A small network was shown many inputs. Here are its activations along a few directions, one row for each input.
In each table, some parts of the input vary, and every possible input appears once, in random order.
A made-up example of a description, with smaller parts first: line(4) and (point or ring(9) or (values(3) and ring(8))).
Shared parts are said once, and a part with two or three values counts as separate values.
In the rows, 128 means zero.

A family of inputs:
R1: [136 147 103 130 131 143 133 117 140 154 139 131 154 137  93 139 106 136
 127]
R2: [143 151  99 135 143 137 133 119 145 156 122 133 151 136  86 136  97 130
 133]
R3: [136 108 124 108 117 138 139 138 109 134  94 140 122 105 144 130 128 119
 112]
R4: [146 114 116 103 128 139 135 141 116 150  79 146 120  90 126 137 121 111
 114]
R5: [120 107 131 123 114 130 148 135 100 102 102 120 122 132 171 113 144 125
 105]
R6: [105 145 109 143 124 134 144 119 134 115 160 127 154 167 135 120 119 144
 125]
R7: [124 141 191 154 148  90  54 128 180  99 225  89  99 128  95 142 164 134
 191]
R8: [118 108 228 131 142  80  58 125 132 108 157 117  49 100 144 134 193 118
 171]
R9: [144 114 118 114 127 129 140 140 115 138  78 141 119 101 137 126 122 114
 115]
R10: [121 148 106 140 129 134 140 119 138 133 146 128 152 154 114 125 110 139
 127]
R11: [130 104 128 110 113 138 142 136 105 126 101 136 123 112 154 126 131 121
 111]
R12: [127 108 129 121 116 130 147 136 103 112  98 127 122 123 164 115 137 122
 109]
R13: [129 149 104 139 133 135 138 119 140 142 139 129 152 148 105 127 106 136
 128]
R14: [113 147 107 141 126 134 142 120 136 124 153 128 152 161 124 122 114 142
 126]
Question: What is each input in this table made of?
Answer: values(2) and (point or line(6))
Question: Changing only the values(2) part turns R11 into R10. The same change can be made to R12. Which row results?
Answer: R14

A family of inputs:
R15: [146 114  95 110 119 154 152 136 113 139  88 131 150 113 126 137 109 122
 104]
R16: [148 197 115 169 165 115  91  94 200 175 210 126 164 153  19 155  88 149
 185]
R17: [106 130 163 135 130 112 101 125 136 111 169 122 106 138 138 130 154 135
 147]
R18: [125 129  81 129 109 152 169 135 120 118 125 122 170 152 141 115 104 136
 101]
R19: [123 130  85 131 113 151 172 128 115 117 120 126 168 156 147 114 106 136
 100]
R20: [102 134 160 152 128 104 110 119 135 101 171 113 110 162 144 113 151 141
 145]
R21: [137 119 164 128 137 117  91 130 141 115 154 106 109 109 115 142 152 123
 152]
R22: [141 115 100 111 115 149 151 135 110 144  88 134 143 115 127 132 112 124
 103]
R23: [127 124  86 114 110 157 161 138 118 130 117 136 161 130 138 130 109 131
 102]
R24: [114 129 158 134 133 117 101 128 142 104 175 114 118 131 132 137 151 133
 150]
R25: [150 121 163 127 142 105  87 142 150 125 139 117  96  88 110 138 147 113
 159]
R26: [112 133 150 148 126 112 108 129 145  95 181 102 124 152 133 121 146 139
 147]
R27: [133 119 167 128 133 113  90 131 138 120 152 110 102 112 117 137 153 124
 149]
R28: [123 125  90 115 111 154 162 134 114 132 114 140 156 133 142 127 111 132
 101]
R29: [117 128 153 131 128 119  99 135 146 104 179 112 120 128 127 138 149 133
 149]
R30: [132 118 112 116 121 141 155 120  99 148  79 145 132 125 140 126 119 125
 101]
R31: [115 133 147 147 125 114 107 133 148  92 184  99 129 149 129 124 144 139
 148]
R32: [143 121 110 113 131 132 151 130 107 153  59 156 122 106 135 123 111 113
 108]
R33: [150 119 102 110 130 138 150 138 114 148  64 149 131 100 128 128 107 112
 110]
R34: [134 117 108 114 116 142 152 127 103 149  83 142 134 120 134 126 117 125
 101]
R35: [138 116 104 112 116 145 152 131 107 147  86 138 138 118 131 129 114 125
 102]
R36: [117 127  98 119 116 150 165 123 106 133 107 147 150 141 151 123 115 133
 100]
R37: [112 128 102 119 112 145 163 123 103 138 106 151 142 142 152 118 117 134
  99]
R38: [146 193  36 138 156 167 152 109 171 196 126 144 200 158  30 147  50 138
 123]
R39: [103 130 168 137 135 110 104 118 132 110 165 125 104 141 144 129 156 135
 148]
R40: [110 130 161 135 134 115 102 125 138 106 171 118 113 135 136 135 153 134
 149]
R41: [135 124 179 132 149  96  91 125 136 131 125 131  81 102 126 130 154 114
 157]
R42: [121 126  94 117 115 153 164 127 110 131 109 144 154 138 147 126 113 132
 100]
R43: [146 120 106 112 130 135 151 134 110 151  62 152 126 103 132 126 109 113
 109]
R44: [118 131  89 131 110 146 170 128 112 122 120 129 160 157 148 109 108 138
  99]
R45: [129 120 170 129 134 111  91 127 135 122 148 114  98 116 120 135 155 125
 148]
R46: [106 134 158 152 132 108 111 119 137  96 174 109 117 159 143 118 150 140
 148]
R47: [152 117  98 108 125 139 148 145 118 149  69 145 132  96 122 129 104 112
 110]
R48: [157 117  94 107 129 145 149 146 121 144  69 141 139  94 121 134 102 111
 111]
R49: [138 123 174 130 144  97  89 132 140 131 129 128  83  99 121 130 152 114
 156]
R50: [110 133  97 134 111 140 172 121 105 125 114 137 150 162 155 104 112 139
  98]
R51: [126 121 175 131 139 109  93 120 131 122 144 116  96 119 126 134 157 124
 149]
R52: [121 121 177 131 135 106  92 121 129 127 141 121  89 123 128 130 158 125
 146]
R53: [108 133 153 149 127 109 109 126 142  97 177 106 120 155 137 118 147 140
 147]
R54: [115 132  93 133 114 145 173 121 108 121 114 133 158 161 154 109 110 138
  99]
R55: [143 123 171 130 148 101  90 131 143 126 132 124  90  95 119 135 151 113
 158]
R56: [146 122 167 128 142 103  87 138 147 127 136 121  92  92 113 135 148 114
 158]
Question: Changing only one part turns R47 into R56. The same change can be made to R34. Which row results?
Answer: R51
Question: What is each input in this table made of?
Answer: values(2) and (point or (line(4) and line(5)))
Question: Which other rows does R25 become when the values(2) part takes its other values? List them by row number.
Answer: R48
